A small network was shown many inputs. Here are its activations along a few directions, one row for each input.
Each table varies a few parts of the input and shows all the possible inputs, shuffled.
Descriptions start from the smaller parts, as in this example, which fits no table here: one of 2 separate values, together with either a single point or one of 9 places around a ring or (one of 4 places along a line, together with one of 5 places around a ring).
Shared parts are said once, and a part with two or three values counts as separate values.

Other details of the inputs shift rows strongly along two fixed directions, in all tables alike. That doesn't count.

A family of inputs:
row 1: [ -3   4 -10   8  -2  -5   8  -4   5 -12  -3   8]
row 2: [ -5   2 -10  12   5   1   8  -4   0 -12  -6  14]
row 3: [ -3  -1  -9  11   0   6  11  -1   1 -11  -2  15]
row 4: [ 14  10 -10 -10 -10   3 -15   3  -9  18  -8  11]
row 5: [ -1 -15  21 -11   6  -8 -12  13  -1  13  21 -45]
row 6: [ -4   4  -8  10   5   5   8  -4  -2 -14  -3  14]
row 7: [ 11  10 -10  -7  -5   6  -7   1 -14  23 -10  12]
row 8: [ -5   3 -10   5  -5   6   6  -3   5 -15   1  13]
row 9: [ -2  -1 -11   9   3   2   9  -9   5 -11  -5  13]
row 10: [ -4  11  -7  18  -8   5 -10  -3   4  -1  -4   8]
row 11: [ -3   6  -7   4  -4   4   4  -8   4 -16   3  10]
row 12: [ 15   0   8 -18  -6  -3 -18   8  -9  23  -3 -11]
row 13: [ 12  14  -9  -9  -8   5  -9   4 -10  21  -8   8]
row 14: [ 13  -4   8 -18  -4   0 -13   4 -14  25  -7  -9]
row 15: [ 10  -5   5 -29   5   0   6   8  -9  15   5   1]
row 16: [-18 -14  18  13   7  -5  12  -7  16 -19  12 -15]
row 17: [ -1   3 -11   6  -1   0   7  -7   8 -13  -3   8]
row 18: [ -3 -10  29 -24  13 -15   6  13   9   6  12 -33]
row 19: [ -4   7  -9   9   1  -1   6  -1   3 -14  -4   9]
row 20: [-5  7 -8 21 -4  7 -9 -5  0  0 -6 13]
row 21: [ 13  11  -9 -19   2   2   3   6 -11   5  -4  11]
row 22: [ -6   2 -11   8   5   0   8  -5   4 -11  -7  12]
row 23: [ 15   7 -11 -19  -3  -1   4   0  -7   9  -2  11]
row 24: [ 14   0   8 -20  -8  -2 -14   7 -10  23  -5 -13]
row 25: [ 13   3 -12 -15   3  -5   8   1 -10  13  -7  14]
row 26: [-21 -12  21  25   0  -2  -7  -5  14 -11   7 -17]
row 27: [-18 -14  22  26  -1  -1 -11  -5  12 -12   4 -20]
row 28: [-20 -16   6  31   4   1  -7  -4   7 -15  14 -26]
row 29: [ -2   3  -9   8  -4   4   9   2   4 -13   0  11]
row 30: [ -3 -15  33 -25  13  -8   7   5   3   6  19 -28]
Each input here is: one of 2 separate values, together with either a single point or one of 5 places along a line or one of 9 places around a ring.
Q: The inputs of row 10 and row 20 match in every part but the choice among 2 separate values. If row 17 is changed in the same way as row 10 into row 20, which row does it become?
A: row 9
Q: Change only the place on the line of 5 in row 10. List by row number the other rows that result.
A: row 4, row 12, row 13, row 24

A family of inputs:
row 31: [-13 -15  21  10   4  -7  -4  -5  13  -5  13 -27]
row 32: [-14 -15  23  10   4 -10  -5  -5   8  -7   9 -27]
row 33: [-12   2 -10  21   2  -1   9  -3  12 -21  -3   7]
row 34: [  5  -7   8 -13  -4   0  -5   3  -4   6  10 -19]
row 35: [ 25   7   0 -37  -1  -2 -10  19 -22  33   3  -9]
row 36: [ -5   3  -7   9   3  -1   7  -4   7 -22   5  -2]
row 37: [ 27   3  -2 -38   2  -8 -12  14 -16  37  -1  -9]
row 38: [ 22   4   9 -34   3  -3  -9  12 -24  43  -3  -4]
row 39: [ 5  3 -9 -3  4 -4  5  0  2 -4 -1  5]
row 40: [  2 -14  34 -28  10 -14  -7  17   4  18  19 -48]
row 41: [-14 -18  29   5  11  -7   8  -2   8 -12   6 -17]
row 42: [-18 -13  28  12   8  -1  -3  -2  13   0  10 -23]
row 43: [-14   3  -5  18   2   9   6  -8   8 -23   2  11]
row 44: [ 13   9 -19  -8   2   0   5  -3  -4   6  -9  16]
row 45: [-10   1   3  16   3   3  10  -6   7  -9   3   7]
row 46: [-13  -2   1  12   5   3   5  -4   8 -11   1   9]
row 47: [ 10  13 -15  -9  -2   7   5   1 -11   3   0  19]
row 48: [  9  10 -19   5  -8   3  -7   4  -9   9  -9  17]
row 49: [ 12   2 -15   3  -6   6 -10  -2 -11   7 -11  20]
row 50: [-1  5 -3 -2  0  4  6  2 -2 -1  3 10]
row 51: [-13 -18  28   5  11  -4   9  -2  13 -10   9 -17]
row 52: [ 2  7 -3  4 -4  7 -7  1 -6  2  5  1]
row 53: [ 2 -2 -8 -7 -4  3  8 -2  0 -5  0  6]
row 54: [ 11   3 -21   1 -11   6  -7  -4  -9   7  -8  15]
row 55: [ 10   9 -15   3  -5   4  -5   2  -9  14 -10  13]
row 56: [-12 -11  18  -1   6  -8   7  -1  12 -19  20 -23]
row 57: [ 0  3 -2  9 -2 -2 -5  2 -6  7 -8  2]
row 58: [ -7  -7  -3  11  -2   0   9  -7   8 -15   2   4]
row 59: [ 4  2 -9 -1 -6  1 -9 -3 -4 -4  5 -2]
row 60: [-11   2 -10  28  -4   1  -4  -3  10 -15  -4   1]
row 61: [-17   0   0  28  -1   6  -5 -11   4 -11  -8   8]
row 62: [ 12  -3  15 -34   4   0 -11  14 -12  32   5 -14]
row 63: [-13  -7  18   9   4  -5  -3   6  11 -12  13 -33]
row 64: [  8  11 -16  -2  -2   5   5   0  -8   6  -5  25]
row 65: [ 13  -1  12 -37   6  -8   5  20 -10  24   7 -12]
row 66: [-14 -17  20   6  -2  -2  -2   0  11  -9  14 -29]
row 67: [ -8   4  -3  12   0   1   9   1   5 -19   5   2]
row 68: [  7  12 -17   2  -9  10  -8   1 -11   9  -5  17]
row 69: [ 10   7 -24 -10  -5   2   3  -3  -7  -2  -4  21]
row 70: [-1  3 -3  1  3 -3  8  2 -4  1 -7  8]
row 71: [-12   3  -2  31  -4   7  -2  -9   6  -9   0   7]
row 72: [  3   8 -10  -5   2   0   7   4  -1  -8   0   2]
row 73: [-10   2  -3  19  -6   2  -4   3   5 -10   1  -2]
row 74: [-11  -6   0  28  -3   5  -5 -11   1 -16  -9   7]
row 75: [ 4 -4 -2 -2  3  1  4 -1 -1 -3 -3 12]
row 76: [ -6  -3  -5   8  -3   4  10  -7   6 -21   6   1]
row 77: [ 13   6 -17  -7  -2   8   3  -2 -10  -3  -7  23]
row 78: [-14 -10  21  13   6  -7  -1   3  15  -3   8 -30]
row 79: [  4  22  16 -13 -19  -2   0  -3  18  -4 -15  18]
row 80: [  6   8 -16   3  -4   8 -10  -2  -8  11  -9  20]
row 81: [ -5 -17  41 -34  16  -9   5  16   5  17  20 -36]
row 82: [ 10   5 -17 -10   0  -2   4  -7 -10   4 -10  19]
row 83: [ 25  -2   2 -44   4  -1   1  13 -18  28  -2   5]
row 84: [  9  11 -18  -1  -1   3   7   1  -6   6 -10  23]
row 85: [ -8   1  -6   9   2  -1   7  -3  10 -19   3   0]
row 86: [ 11   3 -19   1 -10   9  -4  -8  -8   9 -10  15]
row 87: [-10  -4  -7  19  -3   5  12 -13  10 -19  -2   9]
row 88: [ 3  3 -7 -2  6 -5  6 -4 -1 -3 -7  5]
row 89: [ 14   0   9 -39   8  -8   5  19  -8  23   4 -16]
row 90: [ 11   6 -22  -7  -3  -1   3  -5  -6   1  -5  22]
row 91: [ 12  10 -22   3  -4   3  -7  -5  -5   9 -11  13]
row 92: [-11   1  -2  14   5  -4   9  -3   7 -14  -7   1]
row 93: [-14 -14  18   6   0  -6  -6   0  12 -10  16 -28]
row 94: [ 13   5 -20  -4  -8   0 -11  -3  -9   9  -5  14]
row 95: [ -7  -4  -3  11   2  -2   8 -11   9 -14   3   4]
row 96: [  5  -4  16 -15   7 -10  -6  11  -5  21  -1 -24]
row 97: [  9 -10  18 -19   3  -1  -9   9  -8  12   8 -19]
row 98: [ 10  10 -19  -7   2   1   7   1  -5   7 -11  16]
row 99: [-12   1   4  16   4   1   9  -6   3 -10  -1   7]
row 100: [-12  21  16  18 -26   0  -9 -12  26 -18 -16  11]
row 101: [-13  -2   3  13   6   5   7  -8   9  -9  -1   8]
row 102: [-17 -10  25   8   5   1  -5   2  10  -8  15 -26]
row 103: [-10  -5  -4  25  -6   8  -6  -6   5 -18  -3   7]
row 104: [  4   7 -10  -8   4   5   3  -4 -10   9 -13  22]
row 105: [  4  -5  12  -9   6  -9  -7   3  -3  13   0 -20]
row 106: [  9  10 -19  -2  -2   1   5   4  -7   4  -8  23]
row 107: [-10   2  -6  17  -4   2  -4   1   7 -12  -1  -6]
row 108: [ 15  -9  14 -39   6  -8   6   7 -13  25   1 -13]
row 109: [-12 -18  28  12   6  -2  -4  -2  10  -5   8 -23]
row 110: [  9   3 -18   1 -10   6  -5  -8 -13   7 -14  15]
row 111: [-13   3  -3  30  -5   5  -4  -6   6 -11   2   7]
row 112: [  6  -1   7 -12   2  -4  -8   6  -2   5  10 -22]
Q: The inputs of row 66 and row 53 match in every part but one. If row 61 is changed in the same way as row 66 into row 53, which row does it become?
A: row 104
Q: The inputs of row 82 and row 32 match in every part but one. If row 84 is changed in the same way as row 82 into row 32, which row does it become?
A: row 55
Q: The inputs of row 97 and row 77 match in every part but one. If row 63 is changed in the same way as row 97 into row 77, which row does it become?
A: row 72
Q: What do these inputs look like to the network?
A: one of 2 separate values, together with either a single point or (one of 5 places along a line, together with one of 8 places around a ring)
Q: Change only the place on the line of 5 in row 62. List by row number the other rows that result.
A: row 42, row 61, row 80, row 102
Q: Change only the choice among 2 separate values in row 50. List by row number the other rows that result.
A: row 68
Q: Change only the place on the ring of 8 in row 49. List by row number the other rows that result.
A: row 37, row 48, row 54, row 60, row 80, row 94, row 111

A family of inputs:
row 113: [-10  -3  20   8  -3  -2  -3  -5  15  -9   5 -11]
row 114: [ -2  -1  -4   4   3  -4  -5   4   2  -2   7 -12]
row 115: [ -2 -13   2   4   3   0  -3  -5  -1   0   3  -6]
row 116: [-16  -3  20  12   2  -2  -1   0  12 -10   1 -12]
row 117: [ 0  1  4  3 -7 -3 -3  1  6 -2 -2 -5]
row 118: [ -3  15 -44  20  -2   7  25 -18   5 -37 -14  50]
row 119: [ 23   3 -15 -24   1   4  -6   8 -25  23  -3   6]
row 120: [-4  0 15 -1  2 -5 -2  2  5  2 -5 -8]
row 121: [-11  -4  15   8   2  -4   1  -3   6  -1   1  -5]
row 122: [ -1  -1  10  -1  -5  -3  -3   5   6  -1   3 -10]
row 123: [-6 -1 12  4  1 -1  0  1  1  4  0  0]
row 124: [ 22  10 -20 -23  -1   2  -9  12 -19  24  -1   6]
row 125: [ -6  -6  11 -15  13  -6  26   5   9 -15  12  -3]
row 126: [ -1  -1   6  -3  -5  -3  -4   0   5   0   6 -15]
row 127: [-7  0 16  4 -3  1 -4 -3 10 -6  4 -6]
row 128: [-11  -7  11  12   7   1   4   0   4   0   5  -8]
row 129: [ -3 -12   2   5   3   3  -3  -2  -3   0   4  -4]
row 130: [ 24   4 -18 -23   0   1  -6   5 -23  22  -5   7]
row 131: [ -5  11 -35  37  -6  12   2 -16  -1 -14 -18  37]
row 132: [ 21   9  -7 -31  -7   1  -8   8 -14  25  -1   0]
Q: What do these inputs look like to the network?
A: one of 2 separate values, together with either a single point or one of 9 places around a ring
Q: The inputs of row 121 and row 123 match in every part but the choice among 2 separate values. If row 118 is changed in the same way as row 121 into row 123, which row does it become?
A: row 125
